These are the activations of a small neural network, seen along a few directions. Each row is one input.
Each table varies a few parts of the input and shows all the possible inputs, shuffled.
Descriptions start from the smaller parts, as in this example, which fits no table here: one of 4 places along a line, together with either a single point or (one of 2 separate values, together with one of 5 places around a ring) or one of 11 places along a line.
Shared parts are said once, and a part with two or three values counts as separate values.
(in the rows, 128 means zero)

Other details of the inputs vary at random and push rows far along two fixed directions, the same in every table; ignore that.

A family of inputs:
r1: [119 153 140 134  61 118 153 119 150 167 129  98 168 128 155]
r2: [ 96 143 145 122  69 126 164 130 129 169 159 102 143 101 131]
r3: [150 141  81 102 142 171 158 173 174  96 117 150 159  81 105]
r4: [159 113  63 131 225 160  98 132 131  95 102 183  97 132 138]
r5: [163 122 111  75 149 147 148 176 187  85 119 148 172 115 108]
r6: [113 127 165 137  63 118 144 121 128 139 140 100 165 106  98]
r7: [108 129 175 134  74 127 144 119 132 144 138 108 175 118 108]
r8: [169  99  86 109 217 147  97 127 131  74 104 176  91 152 128]
r9: [128  98 140 173 154  87  85  90 100 148 133 143 111 174 141]
r10: [109 145 148 123  70 125 162 127 138 172 142 101 159 117 151]
r11: [154 124 112  89 142 153 151 186 190  80 123 144 152 112 101]
r12: [ 98 120 114 151 135 113 102  91  76 161 147 136  70 147 158]
r13: [117 104 147 173 150 110  91  82  89 141 127 140 100 165 135]
r14: [143 152 104  71 155 156 168 184 167  90 112 138 150 103 125]
r15: [124 123 159 139  71  99 139 131 139 146 148 107 172 119 105]
r16: [112 142 159 120  76 116 147 119 120 154 136 106 172 112 112]
r17: [106 144 164 132  64 126 146 126 124 147 140  97 157 105 103]
r18: [110 129 169 140  63 124 145 124 132 139 142 102 163 111  98]
r19: [123 101 147 169 148 108  84  76  84 139 124 134 103 158 133]
r20: [145 143 115  69 146 175 154 171 171  84 111 139 154 103 107]
r21: [151 151  99  74 144 155 163 186 163  85 117 130 139  91 116]
r22: [115 128 141 164 158 106  91  92  75 149 123 121  91 147 154]
r23: [158 115  54 105 203 162 105 141 132  93 114 160  59 148 159]
r24: [158 122 118  78 149 154 145 176 187  82 115 143 169 111 107]
r25: [112 130 134 175 152 106  99 102  79 146 129 122  74 148 147]
r26: [165 123  63 108 207 155 105 134 147  96 100 164  76 158 173]
r27: [123 100 148 177 155  97  83  92 101 147 132 140 107 172 140]
r28: [122 116 134 166 140 108  86  84  78 141 126 124  83 146 129]
r29: [113 126 177 138  78 114 136 129 144 150 143 107 183 124 112]
r30: [143 143  86  60 136 176 165 176 176 104 121 137 147 109 142]
r31: [122 115 127 167 143 100  94  87  81 144 129 133  83 155 131]
r32: [114 126 156 138  69 109 150 124 130 142 142 110 163 118 102]
r33: [114 150 138 133  52 117 156 128 143 164 140  93 153 116 143]
r34: [169  97  90 126 215 146  87 145 148  72 112 167  79 153 124]
r35: [127 115 128 164 140 102  89  84  78 144 130 129  85 150 130]
r36: [119 123 158 142  73  97 143 134 143 147 148 111 170 124 107]
r37: [135 142  96  60 147 175 173 175 175 108 130 143 141 100 135]
r38: [157 125  74 115 220 141 110 149 123  81 106 161  63 141 143]
r39: [149 141 111  66 146 169 153 168 168  84 108 138 155  99 106]
r40: [111 130 145 169 158 112  92  94  78 150 126 123  88 152 155]
r41: [108 142 158 123  79 115 152 122 123 154 136 110 169 117 115]
r42: [120 103 140 180 141 108  91  86  89 137 131 135  87 159 126]
r43: [114 129 137 174 149 110  93 100  79 144 130 118  75 145 146]
r44: [138 155 111  74 155 166 167 186 169  90 111 136 147 100 125]
r45: [116 118 134 171 143 110  92  88  82 144 128 130  80 153 131]
r46: [ 84 148 144 106  68 128 162 126 120 171 153 113 158 108 141]
r47: [121 153 135 141  49 115 154 124 150 163 134  92 157 120 145]
r48: [111 144 142 130  61 121 163 132 137 168 147  96 147 110 143]
r49: [113 119 142 165 151 112  92  83  82 150 124 134  93 159 140]
r50: [119 123 167 141  69 105 137 131 141 144 144 101 171 113 103]
r51: [146 152 105  76 144 161 161 187 164  82 114 124 137  87 115]
r52: [160 127  80 106 227 145 104 142 120  85 102 162  78 141 149]
r53: [123 101 139 170 150  99  92  80  87 142 128 143 104 168 136]
r54: [118 126 158 135  64 111 147 121 128 141 143 106 166 111  99]
Each input here is: one of 2 separate values, together with either a single point or one of 6 places along a line or (one of 4 places along a line, together with one of 5 places around a ring).
Changing only the choice among 2 separate values turns r19 into r6. The same change can be made to r39. Which row results?
> r28
Which other rows does r11 become when the place on the ring of 5 takes its other values? List them by row number.
> r15, r34, r36, r50
A walk changes only the place on the line of 4. It starts at r36 and steps to r32. List the rest of the walk in order.
> r31, r38

A family of inputs:
r55: [109 159 116 154  69 112 142 130 107 181 140  77  98 125 175]
r56: [145  80 116 176 157 121  60  62  99 134 117 155  63 201 159]
r57: [ 91 112 163 147  90  99 126 122  93 147 161 118 120 103  81]
r58: [125 152 125 116  81 105 149 103  96 189 134  77 112 115 173]
r59: [135 158 133  97 127 156 161 167 155  83  94 114 182  84  99]
r60: [110 168 121  47 128 180 186 153 154 130 122 142 166  73 155]
r61: [172 124  92 134 225 143 105 153 122  68 101 160 106 121 120]
r62: [124 145 126  60 125 122 212 189 180 102 127 148 170 142 134]
r63: [147 108 138 177 185 103  54  80  97 136 104 147  74 199 156]
r64: [184  94  53 131 187 153 108 128 155  87 117 185 106 144 132]
r65: [116  83 137 158  73  97 118 105 137 167 161 131 155 139 125]
r66: [126 181  82 113  91 159 188 196 200 121 135 102 107  86 166]
r67: [122 154 119  83 108 166 172 159 142  84 110 124 146  73  66]
r68: [134 138 149 175 100  89 122 110 124 167 136 119 170 131 121]
r69: [116 116 130 162  65 120 126  78 124 158 124 120 156 139 127]
r70: [ 86 118 110 167 218 160  86  77  54 183 130 163  66 165 180]
r71: [137 148 117  95 112 154 176 174 143  90 134 132 150  67  63]
r72: [118 111 159 159 101  79 111 122 135 170 147 122 164 138 121]
r73: [112 122 192 149 110 103 118 116 110 138 142  92 151 132 123]
r74: [104 114 176 161 108  90 115 131 105 147 144 108 154 114 113]
r75: [138 144  48  65 202 156 101 144 111  99 124 163  74 140 172]
r76: [129 146 145  72 104 168 164 172 149  81 122 122 135  92  75]
r77: [150 104 107  93 207 157 107 141 126  61 127 155  63 136 100]
r78: [113 138 193 153  99 115 116 118 101 135 120  96 145 132 124]
r79: [118 144 151 163  96 101 119  95 123 160 111 111 166 138 124]
r80: [174  76  81 103 189 156 101 125 173  80 125 168  96 170 141]
r81: [125 119 175 147 101  93 114 107 140 159 144 106 160 157 131]
Describe the family of inputs behind these rows.
> either a single point or one of 6 places along a line or (one of 4 places along a line, together with one of 5 places around a ring)
Which other rows does r69 become when the place on the line of 4 takes its other values? List them by row number.
> r59, r67, r79

A family of inputs:
r82: [ 73 157 176 159  21 114 156  79  74 193 142  81 167  99 117]
r83: [119 109 176 186 136  90  63  70  80 145 125 110  92 176 133]
r84: [144 126 103  85 223 166 121 157 134  76 110 152  70 141 153]
r85: [148 111  53  92 210 165 120 155 159 100 120 187  85 148 166]
r86: [117  83 133 190 140  90  79  80 104 163 147 156 107 185 147]
r87: [127 113 149 221 137  64  70  73  72 172 133 121 111 159 148]
r88: [152 119 124 184 154  90  85  88 101 130 106 132 102 165 142]
r89: [117 117 166 133  31 106 140 111 156 165 149 102 187 141 124]
r90: [ 73 129 176 141  20  95 160  95 112 214 174  85 166 136 157]
r91: [138 115 145 187 158 116  79  85  99 119 103 126  97 164 130]
r92: [114 108 170 223 142  88  64  69  70 164 131 114 106 157 135]
r93: [ 99  96 199 226 109  27  68  43  40 202 154 103  97 190 152]
r94: [155 116  52 118 189 162 112 131 151 121 116 168  87 138 172]
r95: [152 123  66 128 163 155 117 107 145 126 108 157  83 153 173]
r96: [137 138 113 110 186 152 101 129 116 102 105 133  72 148 156]
r97: [135  74 130 157 149 101  87  88 116 141 144 151  97 188 151]
r98: [ 84 163 170 121  90 134 165 152 129 153 142 101 166 101 127]
r99: [123 138 161 101 119 143 161 181 174  99 128 124 189 101  87]
r100: [156 137  78 108 226 177 111 160 139  83  98 156  82 117 152]
r101: [114 116 172  91  86 129 160 139 137 120 145 122 180  98  72]
r102: [130 157  96  61 128 186 179 179 159  99 122 138 169  55  99]
r103: [134 172 121  66  98 138 174 175 164 121 123 102 164 101 137]
r104: [130 169 104  61 139 150 189 205 179 108 123 132 170  89 126]
r105: [142 144 102 132 184 159 112 123 117 101  94 136  79 139 155]
r106: [164 129  86  94  80 149 178 214 202  50 145 109 117  67  59]
r107: [135 104 126 169 151 123  89  76  82 120 110 144 104 149 103]
r108: [115 127 157 135  77 129 146 126 125 141 141 114 193  84  74]
r109: [133 115  95 125 144 131 100  97 123 147 126 142  79 168 177]
r110: [142 145 130  87 125 129 173 196 187  95 125 136 196 100  97]
r111: [151 157  70  77  85 169 191 222 184  74 143 105  92  61  91]
r112: [113 167 136 129  80 115 164 148 133 167 134  95 174  87 144]
r113: [123 141 178 134  54  84 139 127 135 153 136  87 184 127 116]
r114: [120 117 151 159  46 110 141 116 157 176 153 112 195 117 123]
r115: [ 91 144 163  88  78 138 172 132 112 146 153 113 158  92 109]
r116: [154 127 110 105  77 152 166 147 204 113 124 127 191 117 113]
r117: [143 128 101 106 198 122 121 139 113 116 119 143  78 152 165]
r118: [135 144 107 167 155 105 102  91  86 150 106 124  81 153 173]
r119: [ 89 124 184 140  71 109 146 119 111 154 154 121 189 101  71]
r120: [132 126  77  88 222 171 120 146 114  83 118 184  83 118 123]
r121: [114 127 170 109  65 125 142 122 127 130 136 108 181 107  76]
r122: [161  98 124 105 224 147 104 149 144  64 106 159  88 156 119]
r123: [146 127  78  77 204 172 109 133 113  79 104 165  71 131 131]
Describe the family of inputs behind these rows.
> one of 2 separate values, together with either a single point or (one of 4 places along a line, together with one of 5 places around a ring)
Changing only the choice among 2 separate values turns r116 into r95. The same change can be made to r88. Which row results?
> r118
Which other rows does r89 become when the choice among 2 separate values takes its other values? List them by row number.
> r109
A walk changes only the place on the ring of 5. It starts at r120 and steps to r115. List the rest of the walk in order.
> r123, r82, r102
